A small network was shown many inputs. Here are its activations along a few directions, one row for each input.
Each table varies a few parts of the input and shows all the possible inputs, shuffled.
Descriptions start from the smaller parts, as in this example, which fits no table here: line(6) and (point or ring(11) or (values(3) and ring(5))).
Shared parts are said once, and a part with two or three values counts as separate values.
In the rows, zero is written as 128.

Other details of the inputs vary at random and push rows far along two fixed directions, the same in every table; ignore that.
These rows show it; all are for the same input, with only those details redrawn:
[112 119 123  97 149 143 131  51  95 139 102 172  88 124]
[162 113 137 130 126 172 135 176 112 149 155 130 126 135]
[130 141 143 128 154 140 176 147 115 121 162 130 117 145]
[191 103 141 144 109 193 125 233 118 160 174 114 143 137]
[123 141 141 123 157 136 175 129 112 120 155 136 112 143]
[144 127 140 128 141 155 155 157 113 135 156 132 120 139]

Table:
x1: [ 86 154 146 119 177  99 176  93 130 108 150 150 118 167]
x2: [123 134 122 131 149 132 124 160 153 142 130 104 152 153]
x3: [148  92 101 103 134 162  70 101 124 166  77 144 125 132]
x4: [ 83 133 130 112 140 116  92  47 135 156 107 170 113 129]
x5: [135  76 116  88 104 127  56  99 126 159  98 150 145 124]
x6: [126 127 103  99 158 139 141  50 105 140  74 139  90 106]
x7: [ 64 181 141 132 156  88 155  88 157 119 159 137 120 141]
x8: [159 133 129 133 154 151 152 189 137 126 145  88 146 157]
x9: [ 92 154 131 116 101  94  92  61 140 114  63 162 116  98]
x10: [ 62 182 143 136 146  96 165  85 165 113 155 134 120 123]
x11: [154 111 143 116 133 110 140 186 137 114 169 110 165 154]
x12: [178 155 150 141 105 124 172 197 108 106 129 112 129 124]
x13: [ 81 190 149 132 136  58 147 108 149  85 114 136 131 138]
x14: [105 161 121 112 191 112 195  95 121  98 123 115 108 142]
x15: [149 119 132 128  95 119  91 189 161 142 167 101 169 120]
x16: [166 112 145 135 124 171 124 191 123 149 160 121 140 154]
x17: [110 158 117 140 130 130 125 135 174 136 129  99 140 110]
x18: [116 122 150 162 126 110 118 187 153 130 167  90 140 146]
x19: [202 117 138 149  92 191 140 226 117 169 174 106 133 118]
x20: [111 165 156 115 157  78 176 109 111  70 103 140 122 161]
x21: [151 131 140 134 134 154 165 153 113 142 155 127 116 126]
x22: [166  73 137 148 106 157  86 209 127 150 147 104 135 148]
x23: [144 127 140 128 141 155 155 157 113 135 156 132 120 139]
x24: [ 85 169  73 168 169 109 184  74 120  85 128 114 162 141]
x25: [122  94 122 112 112 158  61  99 126 181 103 167 126 135]
x26: [ 97 138 141 132 165  93 198  94 106  94 137 111  82 129]
x27: [138 128 121 127  68 136  57 108 154 133  65 163 121  77]
x28: [144  82  65 137  88 145  75  77  94 133 102 148 174 104]
x29: [ 98 132 134 103 124  90  93  69 117 118  58 173 123 140]
x30: [155  81 113 120  96 158  97  96  89 159  93 130  76  95]
x31: [ 98 143 138 111 122  85  85  65 126 121  62 169 123 127]
x32: [131  99  71 160  96 176  80  77  94 155 107 165 155 115]
x33: [121 153 133  97 151  81 205  86 109  91 145 120 111 118]
x34: [164  74 113  81 110 148  86  98  95 146  98 149 120 105]
x35: [120 155 117 141 135 127 113 155 169 143 139  96 146 129]
x36: [115  71 120 122 107 138  52 104 121 164  92 139 111 131]
x37: [101 168 137 151 122 128 149 139 182 121 170 128 127 109]
x38: [177  76 133 146 104 172 106 209 108 146 146  97 119 128]
x39: [103 126  93 194 127 118 156 130 109  91 156 101 156 140]
x40: [115  95 110 138  81 147  55  96 158 150  99 135  96  76]
x41: [135 100 107 104  78 136  59  91 163 146 105 147 130  69]
x42: [141 131 123 142 132 143  96 175 162 159 133  99 158 135]
x43: [118 160 101 178 117 102 156 125 103  73 114 135 176 139]
x44: [140 122 143 104 147 103 159 144 123  99 155 111 146 151]
x45: [145 155 150 127 133 103 178 143 103  93 108 131 118 127]
x46: [117 143 137  98 162  81 202  89 111  89 143 123 116 122]
x47: [160 137 147 126 122 124 147 175 104 100 112 131 130 137]
x48: [212 120 117 146 106 190 138 232 127 164 149  77 141 113]
x49: [ 96 115 124  88 132  85  88  47 135 134 102 153 132 119]
x50: [111 118 144 132 154 110 155 127 116 101 140 107 105 157]
x51: [109 172 116 147 137 125 148 142 192 114 143 100 134 104]
x52: [134 148 155 129 137  93 148 164 125  91 118 137 144 163]
x53: [129  98 113 101  80 130  55  91 149 155 104 139 139  82]
x54: [ 90 141 140 155 129  94 127 147 157 118 161  95 121 136]
x55: [109  93 117 135  83 142  52  95 144 160  98 128 105  89]
- Describe the family of inputs behind these rows. => values(5) and (point or line(10))
- The inputs of x19 and x30 match in every part but the values(5) part. If x21 is changed in the same way as x19 into x30, which row does it become? => x26
- The inputs of x16 and x44 match in every part but the values(5) part. If x32 is changed in the same way as x16 into x44, which row does it become? => x28
- Which other rows agree with x52 in the values(5) part? List them by row number. => x9, x12, x13, x20, x27, x29, x31, x43, x45, x47
- Change only the values(5) part in x27. List by row number the other rows that result. => x37, x40, x41, x51

Table:
x56: [ 42 149 118 124 173  84 166  18 147 120 114 152 110 122]
x57: [127 128 144 147 141 129 144 170 108 111 145 112 149 157]
x58: [138 123 153 143 144 110 140 175 121 116 145 125 133 168]
x59: [141  95 119 121  86 121  82 112 125 163  98 130 132  93]
x60: [144 128 125 131 129 122 166 162 115 108 163 108 133 114]
x61: [141 159 129 145 131 133 158 168 110 124 153 129 146 136]
x62: [ 62 144 133  81 178  98 171  29 135 113 122 151  88 137]
x63: [156  89  98 114 121 175  97  95 122 166 124 134 121 117]
x64: [136 135 130 150 122 122 160 164 104 117 163 111 127 123]
x65: [147  81 118 107 121 157  82 117 102 138  93 141 139 124]
x66: [153  89 140 121  98 137  84 120 108 155 106 154  96 112]
x67: [124  90 100 144  99 146  62 115 135 130  95 153 146 124]
x68: [132 169 143 126 122 100 128 160 151 125 148 110 159 135]
x69: [ 74 143 136  94 163  84 176  28 108  83 110 147  93 110]
x70: [169  87 104 115  95 154 102 100 106 141 111 134 118 101]
x71: [132  89 115 139  84 136  88 111 129 153  98 142 133  88]
x72: [138 141 139 131 145 142 159 169 135 110 136  99 129 124]
x73: [122 171 138 138 117 114 120 157 160 104 157 122 154 133]
x74: [129  97 124 123 121 177  83 109 111 175 119 141 114 118]
x75: [136 152 123 153 140 137 159 170 115 122 142 104 122 131]
x76: [135 119 142 117 137 121 150 173 129 106 144 113 147 159]
x77: [127 145 144 130 112  90 131 156 145 117 159  92 140 122]
x78: [105 149 133 141 133 126 117 150 170 122 180 104 138 136]
x79: [148  98 103 133 115 175  92  96 111 175 124 137 114 126]
x80: [ 67 148 107  95 190 100 175  23 117 112 128 149  95 124]
x81: [138 140 143 120 135 134 160 174 145 114 135 104 121 135]
x82: [142 111 112 124 104 136  81 118 136 168  76 123 127 101]
x83: [124 137 123 148 148 144 155 161 120 143 177 111 130 140]
x84: [126 127 140 126 153 149 155 160 140 131 171 106 137 132]
x85: [148 134 131 156 115 125 165 151 112 113 163 105 128 134]
x86: [119 157 128 160 115 126 139 162 162 103 149 137 159 128]
x87: [130 133 152 147 121 128 156 165 112 114 158 109 128 125]
x88: [162 149 124 133 131 136 167 154 129 112 153 121 153 137]
x89: [130 148 149 139 129 135 155 176 134 123 136 106 115 144]
x90: [158  76 127 103 123 138  78 123 116 143  93 154 123 135]
x91: [142 122 116 113 102 135  61 117 140 160  86 116 120 106]
x92: [142 111 124 128 113 170  87 120 106 155  84 134 106 109]
x93: [ 49 169 111 134 160  86 155  28 153  79  90 153  95 118]
x94: [166 105 133  98 113 147  87 122 126 153  95 169 121 115]
x95: [144  92 101 129 116 152  82 117  82 150  98 146 131 132]
x96: [144 144 117 134 146 136 164 168 127 113 141 102 128 122]
x97: [146 118 118 116  96 132  80 115 131 170  88 149 150 105]
x98: [133 106 107 142 102 151  86 117 141 158  76 135 128  96]
x99: [141 144 154 146 142 123 150 176 137 124 136 115 107 143]
x100: [ 53 182 121 112 161  75 136  24 150  80  97 138  90 122]
x101: [146 129 123 157 135 127 153 156 107 111 151 108 150 166]
x102: [129 130 154 141 149 131 146 167 142 144 171 122 115 152]
x103: [115 147 137 129 138 111 126 153 161 143 172  92 143 138]
x104: [128  96 128 112 111 169  84 113 121 179 118 145 105 129]
x105: [ 62 145 137 103 166  78 160  39 103  93  97 157 100 163]
x106: [ 79 166 139  79 162  87 174  37 125  94  99 169 104 134]
x107: [113 134 129 164 106 115 141 158 156  96 159 119 140 116]
x108: [149  83 128 101 129 158  84 115 136 171 118 151 105 119]
x109: [ 66 150 145 102 146  76 171  35 107  96 110 154  79 130]
x110: [141 123 117 131 148 123 154 167 111 105 150 111 154 146]
x111: [ 59 171 123 122 157  73 169  26 137 101  90 170 126 118]
x112: [138 124 150 117 117 119 161 168 134 109 157 110 126 127]
x113: [166  82  96 116 115 155  91 104 102 138  98 137 139 133]
x114: [158 113 139 117 107 147  82 123 114 162  95 172 114 124]
x115: [161  81 135 102 103 137  89 120 120 146 105 151 102 102]
x116: [162  97 128 106 121 152  87 126 132 151  84 144  98 110]
x117: [115 124 127 160 131 108 145 163 141 113 136 114 169 144]
x118: [114  97 101 141 105 166  68 106 156 158 121 150 127 108]
x119: [146 118 130 120 105 166  86 116 101 157  95 159 130 114]
x120: [113 142 131 143 127 105 111 158 149  94 154 107 156 152]
x121: [115 136 133 140 140 113 145 155 158 152 162 100 150 133]
x122: [124 140 136 131 132  91 120 161 141 115 146  95 161 154]
x123: [149 151 123 126 138 133 163 166 122 115 153 126 152 127]
x124: [124 129 132 142 134  93 140 163 137 123 136 103 168 149]
x125: [143 148 145 123 137 138 158 167 130 112 147 124 153 128]
x126: [154 157 129 152 124 136 162 155 118 121 153 123 147 146]
x127: [157 142 118 140 139 140 168 155 135 110 141  96 130 132]
x128: [117 147 139 143 108 104 123 154 154  97 167 104 135 120]
x129: [146 117 134 109  95 158  87 121 111 161  94 163 121 126]
x130: [149 150 123 159 133 140 163 157 123 119 141  98 124 142]
- The inputs of x120 and x100 match in every part but one. If x113 is changed in the same way as x120 into x100, which row does it become? => x127
- Describe the family of inputs behind these rows. => values(5) and (ring(5) or (values(2) and line(5)))
- Change only the line(5) part in x92. List by row number the other rows that result. => x75, x89, x99, x130
- Change only the values(2) part in x75. List by row number the other rows that result. => x96
- Change only the values(5) part in x129. List by row number the other rows that result. => x89, x104, x105, x109
